These are the activations of a small neural network, seen along a few directions. Each row is one input.
Each table varies a few parts of the input and shows all the possible inputs, shuffled.
A made-up example of a description, with smaller parts first: ring(5) and (point or ring(9) or (values(3) and line(4))).
Shared parts are said once, and a part with two or three values counts as separate values.

Other details of the inputs shift rows strongly along three fixed directions, in all tables alike. That doesn't count.

A family of inputs:
row 1: [  2  26 -26 -13   5 -18 -11 -17 -33  -5 -12]
row 2: [ -7 -12  41   9  19  19  14  -5  41  23 -32]
row 3: [ 29 -29  34  -9 -42 -44  23   8  67  15 -17]
row 4: [  4  15 -43  -7 -48 -17 -11 -21 -16  16  -5]
row 5: [-27  -6 -31  -2 -22  14 -43  34 -11   4  20]
row 6: [ -6  -7  -5   3  28  32 -12  18  12  19   7]
row 7: [ 46  16  -8 -17  31 -24  15 -37 -35 -65  -6]
row 8: [-18 -15  19  25  22  21  -7   9  35  27  10]
row 9: [ 19   6  -6  -4 -25 -24   3 -23 -40 -30  19]
row 10: [ 13  36 -36  -6 -34 -19 -12 -22 -84 -52  31]
row 11: [ 13  28  -9 -14  -9  -4   1 -11 -60 -52  14]
row 12: [-27   5 -21   4  31  50 -23  27 -20 -10  13]
row 13: [ 14  -9  19  10  35  -7  17 -20  -4 -27   0]
row 14: [-22 -15  27   4 -16 -18  18   9  53  63 -22]
row 15: [-14 -19  23  25 -28  -4   9  -3  53  52 -20]
row 16: [ 25  29 -32 -14  -1 -12  -7 -21 -28 -23  14]
row 17: [  6  -6  37   1  44  28  -6  30   5 -30 -13]
row 18: [-34   2 -24  12 -28 -14 -15  -4 -11  46   7]
row 19: [-42 -39  26  11  97  68 -20  22   9  -5   4]
row 20: [ 48  19  30  -6   6 -18  34 -29  11 -18 -45]
row 21: [ 21   6  11  -1 -42 -38  28   7  57   3 -18]
row 22: [-37 -35 -46   2   1  29 -28  28  -5  38  26]
row 23: [-26  15 -60  -8 -18  23 -26  -1 -46  19  48]
row 24: [ 13   6  53   1  77  12  18  -2  10 -13 -48]
row 25: [ 24  15   7   9 -75 -57  47 -11  40   8  -1]
row 26: [ 48   3  52 -18  14 -27  39 -23  -3 -49 -15]
row 27: [-37   3  12   9  57  59 -18  19  -7 -21   8]
row 28: [-28 -37 -45  -8 -79  -8 -24  36  11  67  32]
Description of these inputs: line(4) and (values(2) or ring(5)).
Q: Changing only the line(4) part turns row 3 into row 28. The same change can be made to row 1. Which row results?
A: row 24
Q: Start at row 10 and move only the line(4) part, one step at a time. The first step leads to row 11. Which rows follow, in order?
A: row 17, row 5
Q: Start at row 25 and move only the ring(5) part, one step at a time. The first step leads to row 8. Which rows follow, in order?
A: row 13, row 9, row 10
Q: List by row number the other rows that have the line(4) part in common with row 27.
A: row 2, row 11, row 14, row 19, row 23, row 26
